These are the activations of a small network on made-up records, seen along a few directions, one row for each record.
After each row come some of the record's fields: M, F, B, P, U, N, C.
Not every record has every field; a missing one is written none.
Other fields move the rows too, some of them a lot.
In the rows, 500 means zero.
Strong random noise was added to every row along 2 fixed directions; ignore it. To show where, here is one row again and again, with new noise each time:
[585 593 689 460 717 493 470 470 500 562 485 589 567 433 423 545 559 550
 546 411]
[598 562 682 494 723 570 496 474 470 618 528 622 570 433 503 572 505 592
 533 345]
[739 512 571 552 571 349 556 623 638 296 505 622 501 533 343 671 682 454
 698 653]
[661 479 640 583 700 689 568 520 445 666 618 695 559 455 644 655 427 652
 544 272]

[607 404 372 478 590 469 690 613 663 127 575 509 634 562 407 792 571 251
 601 576]  M is m1, F is f2, B is b2, P is p2, U is u1, N is n2, C is none
[297 530 508 450 417 359 438 492 362 505 468 443 273 498 484 340 487 474
 427 597]  M is m2, F is f1, B is b2, P is p2, U is u2, N is n2, C is none
[610 399 385 627 355 536 595 649 579 410 562 571 459 511 537 652 532 460
 577 619]  M is none, F is f6, B is b2, P is p1, U is none, N is none, C is none
[280 587 538 373 420 378 314 500 347 573 380 404 411 461 495 307 542 483
 423 575]  M is m2, F is f2, B is b1, P is p2, U is u2, N is n2, C is none
[634 367 505 509 462 622 616 500 453 501 531 528 610 523 634 597 443 546
 529 365]  M is none, F is f2, B is none, P is none, U is none, N is none, C is c2
[470 559 533 398 418 408 353 494 518 501 407 474 570 460 421 372 604 536
 511 627]  M is none, F is f2, B is b1, P is p1, U is none, N is none, C is none
[745 292 478 734 428 747 617 611 485 602 674 693 380 596 747 612 371 617
 542 393]  M is m2, F is f5, B is b1, P is p1, U is none, N is none, C is none
[559 354 345 598 257 393 473 636 591 559 492 508 504 553 614 516 447 432
 580 661]  M is m1, F is f6, B is none, P is none, U is none, N is none, C is c2
[601 317 340 676 440 773 629 625 457 498 586 547 539 601 779 667 306 602
 546 429]  M is m1, F is f1, B is b1, P is p1, U is none, N is none, C is none
[739 485 566 471 553 358 547 497 644 224 415 401 696 531 304 570 621 337
 693 604]  M is m1, F is f2, B is none, P is none, U is none, N is none, C is c2
[434 415 422 586 358 580 397 551 392 655 486 507 406 519 687 492 489 557
 452 521]  M is m2, F is f6, B is b1, P is p1, U is none, N is none, C is none
[618 349 560 657 374 561 464 615 403 691 609 666 506 522 606 530 458 670
 568 502]  M is m2, F is f2, B is b2, P is p2, U is none, N is n3, C is none
[304 450 323 396 396 505 395 563 500 473 405 393 701 551 557 518 546 438
 479 638]  M is m1, F is f2, B is b1, P is p1, U is none, N is none, C is none
[521 443 499 566 547 678 576 485 457 631 609 565 516 463 643 508 406 650
 427 380]  M is none, F is f1, B is b1, P is p1, U is none, N is none, C is none
[397 540 559 510 564 639 655 391 407 524 569 486 447 464 559 522 402 461
 359 373]  M is none, F is f5, B is b2, P is p1, U is none, N is none, C is none
[635 580 663 518 736 591 561 426 554 543 585 543 450 484 454 504 554 531
 452 338]  M is m2, F is f5, B is b1, P is p2, U is u1, N is n2, C is none
[451 478 487 493 460 525 546 477 477 662 416 493 586 492 554 420 476 557
 497 408]  M is none, F is f5, B is none, P is none, U is none, N is none, C is c2
[524 444 499 543 507 681 535 537 447 585 571 565 605 433 642 590 394 579
 421 391]  M is none, F is f2, B is b2, P is p1, U is none, N is none, C is none
[467 577 554 506 498 653 504 385 380 742 586 532 567 570 609 526 359 601
 383 315]  M is m1, F is f6, B is none, P is none, U is none, N is none, C is c3
[693 514 599 528 645 510 573 490 565 476 628 530 402 480 397 497 540 475
 558 442]  M is m1, F is f5, B is b1, P is p2, U is u2, N is n2, C is none
[588 639 710 399 671 272 425 411 625 509 344 483 483 443 266 357 592 438
 424 571]  M is m2, F is f1, B is none, P is none, U is none, N is none, C is c3
[846 425 538 632 625 621 755 541 632 451 686 613 439 587 593 686 434 497
 583 281]  M is m1, F is f5, B is none, P is none, U is none, N is none, C is c2
[591 438 479 580 424 332 467 510 506 519 509 481 398 548 523 432 557 572
 566 560]  M is m1, F is f1, B is none, P is none, U is none, N is none, C is c2
[455 491 533 576 570 710 680 426 386 641 613 549 469 440 659 561 390 565
 389 315]  M is none, F is f5, B is b2, P is p1, U is none, N is none, C is none
[439 563 506 478 545 507 379 491 466 542 367 391 776 416 422 504 495 509
 503 543]  M is m1, F is f2, B is b2, P is p1, U is none, N is none, C is none
[715 419 475 660 540 733 634 544 498 614 573 701 629 523 713 663 328 519
 523 294]  M is m1, F is f6, B is none, P is none, U is none, N is none, C is c3
[570 493 441 573 400 463 599 564 580 387 534 520 410 544 483 522 605 472
 538 661]  M is none, F is f5, B is b1, P is p1, U is none, N is none, C is none
[279 443 343 488 497 580 689 586 478 426 582 439 426 606 648 664 402 433
 342 514]  M is m2, F is f1, B is b2, P is p2, U is u1, N is n2, C is none
[459 486 547 450 575 473 430 441 499 503 474 480 488 496 471 389 524 471
 418 506]  M is m2, F is f1, B is b1, P is p1, U is none, N is none, C is none
[520 367 301 695 281 475 404 676 623 405 324 581 675 608 467 627 575 538
 683 700]  M is m2, F is f5, B is none, P is none, U is none, N is none, C is c1
[670 398 580 604 558 444 446 563 641 556 432 575 556 463 443 523 483 588
 553 474]  M is m2, F is f1, B is none, P is none, U is none, N is none, C is c1
[398 509 493 508 358 634 565 460 364 683 527 602 541 543 668 515 372 553
 466 406]  M is none, F is f6, B is none, P is none, U is none, N is none, C is c3
[508 444 366 635 332 581 573 632 459 513 607 529 403 625 594 563 447 541
 532 587]  M is m1, F is f5, B is b1, P is p2, U is u2, N is n2, C is none
[482 565 479 503 491 524 540 525 523 420 484 456 394 599 505 514 557 483
 479 523]  M is m2, F is f5, B is b1, P is p2, U is u1, N is n2, C is none
[733 535 639 464 658 316 501 422 672 309 449 442 457 501 274 552 638 445
 593 698]  M is m1, F is f1, B is none, P is none, U is none, N is none, C is c3
[519 452 501 551 519 688 556 529 428 607 569 573 617 424 661 594 404 599
 431 374]  M is none, F is f2, B is b2, P is p1, U is none, N is none, C is none
[604 519 459 539 478 450 543 536 565 397 533 404 459 566 391 501 629 460
 539 570]  M is m1, F is f5, B is b1, P is p2, U is none, N is n3, C is none
[349 636 486 424 684 699 497 378 432 561 472 354 581 443 548 505 332 492
 377 300]  M is m1, F is f5, B is b1, P is p2, U is u1, N is n2, C is none
[583 430 594 492 552 597 467 362 474 704 524 515 438 417 577 460 456 661
 524 394]  M is none, F is f5, B is none, P is none, U is none, N is none, C is c2
[485 492 639 547 497 634 480 328 314 807 630 558 330 517 729 435 390 621
 322 318]  M is m2, F is f6, B is none, P is none, U is none, N is none, C is c3
[658 279 380 680 491 796 757 599 462 501 713 668 459 515 772 735 282 597
 484 327]  M is none, F is f1, B is b2, P is p1, U is none, N is none, C is none
[204 605 549 309 648 533 423 391 446 616 443 453 546 472 530 321 474 497
 365 436]  M is m2, F is f1, B is b1, P is p2, U is u1, N is n2, C is none
[326 608 586 364 611 494 471 330 484 558 442 426 662 457 375 413 457 563
 399 326]  M is none, F is f1, B is none, P is none, U is none, N is none, C is c1
[633 408 434 562 431 602 521 600 544 419 554 586 591 495 575 610 479 543
 527 510]  M is none, F is f2, B is b1, P is p1, U is none, N is none, C is none

Which values does each new row have?
[319 660 524 365 558 434 478 456 462 452 432 297 479 497 404 363 473 478
 435 519]  M is m1, F is f1, B is b1, P is p2, U is u2, N is n2, C is none
[426 348 359 556 511 796 710 592 432 440 690 557 501 571 820 803 302 480
 400 332]  M is m2, F is f2, B is b2, P is p2, U is u1, N is n2, C is none
[421 495 588 480 571 546 536 490 424 659 621 568 386 505 632 363 446 577
 441 436]  M is m2, F is f1, B is b1, P is p2, U is u2, N is n2, C is none
[241 562 399 385 663 654 566 424 395 444 492 381 728 486 564 663 426 392
 310 302]  M is m1, F is f2, B is b2, P is p2, U is u1, N is n2, C is none
[624 355 382 680 372 508 730 745 550 277 639 554 296 628 571 701 467 495
 570 594]  M is m2, F is f1, B is b2, P is p2, U is u2, N is n2, C is none
[547 359 463 576 480 555 380 515 471 799 499 620 501 482 708 425 376 682
 441 371]  M is m2, F is f1, B is none, P is none, U is none, N is none, C is c2
[538 362 544 518 544 614 510 515 507 527 613 603 574 487 604 578 433 487
 485 458]  M is m2, F is f2, B is b2, P is p1, U is none, N is none, C is none
[511 563 670 559 829 805 607 304 398 707 583 533 666 370 604 521 328 553
 402 136]  M is m1, F is f5, B is b2, P is p1, U is none, N is none, C is none
[466 493 484 545 432 547 532 509 458 595 517 520 516 446 521 525 524 523
 490 503]  M is none, F is f6, B is b2, P is p1, U is none, N is none, C is none
[590 411 411 624 414 681 592 552 510 553 621 614 455 521 684 540 450 602
 527 447]  M is none, F is f5, B is b1, P is p1, U is none, N is none, C is none
[292 469 277 426 497 595 650 567 482 234 515 381 678 594 549 777 442 300
 411 485]  M is m1, F is f2, B is b2, P is p2, U is u1, N is n2, C is none
[453 578 609 405 473 549 524 375 420 728 560 531 387 474 585 458 362 535
 346 379]  M is none, F is f6, B is none, P is none, U is none, N is none, C is c3
[432 483 561 453 614 764 510 420 366 649 530 536 656 376 653 525 296 569
 350 206]  M is none, F is f2, B is b2, P is p1, U is none, N is none, C is none
[600 460 376 612 443 605 643 621 524 399 467 569 706 546 667 702 323 431
 534 486]  M is m1, F is f2, B is none, P is none, U is none, N is none, C is c3
[566 504 646 525 601 482 536 464 393 604 614 535 275 461 594 348 470 550
 422 348]  M is m2, F is f1, B is b1, P is p2, U is u2, N is n2, C is none
[421 713 745 324 836 576 355 226 457 686 394 384 661 320 365 237 430 458
 387 284]  M is m1, F is f5, B is b1, P is p1, U is none, N is none, C is none
[616 428 426 560 354 395 508 621 628 347 497 533 449 481 375 578 622 422
 624 705]  M is none, F is f6, B is b2, P is p1, U is none, N is none, C is none
[205 463 442 432 513 716 303 412 441 781 423 558 701 446 656 485 317 567
 415 295]  M is m2, F is f6, B is none, P is none, U is none, N is none, C is c1
[627 424 400 572 357 391 539 647 644 311 479 539 449 486 382 606 632 405
 647 721]  M is none, F is f6, B is b2, P is p1, U is none, N is none, C is none
[482 439 397 653 329 503 525 601 365 622 598 531 296 569 693 464 493 582
 535 573]  M is m1, F is f5, B is b1, P is p2, U is u2, N is n2, C is none
[513 457 487 541 504 625 637 478 486 435 578 536 431 484 552 565 406 445
 443 423]  M is none, F is f5, B is b2, P is p1, U is none, N is none, C is none
[570 420 483 542 489 706 483 540 464 570 554 590 619 437 658 565 398 613
 471 374]  M is none, F is f2, B is b1, P is p1, U is none, N is none, C is none
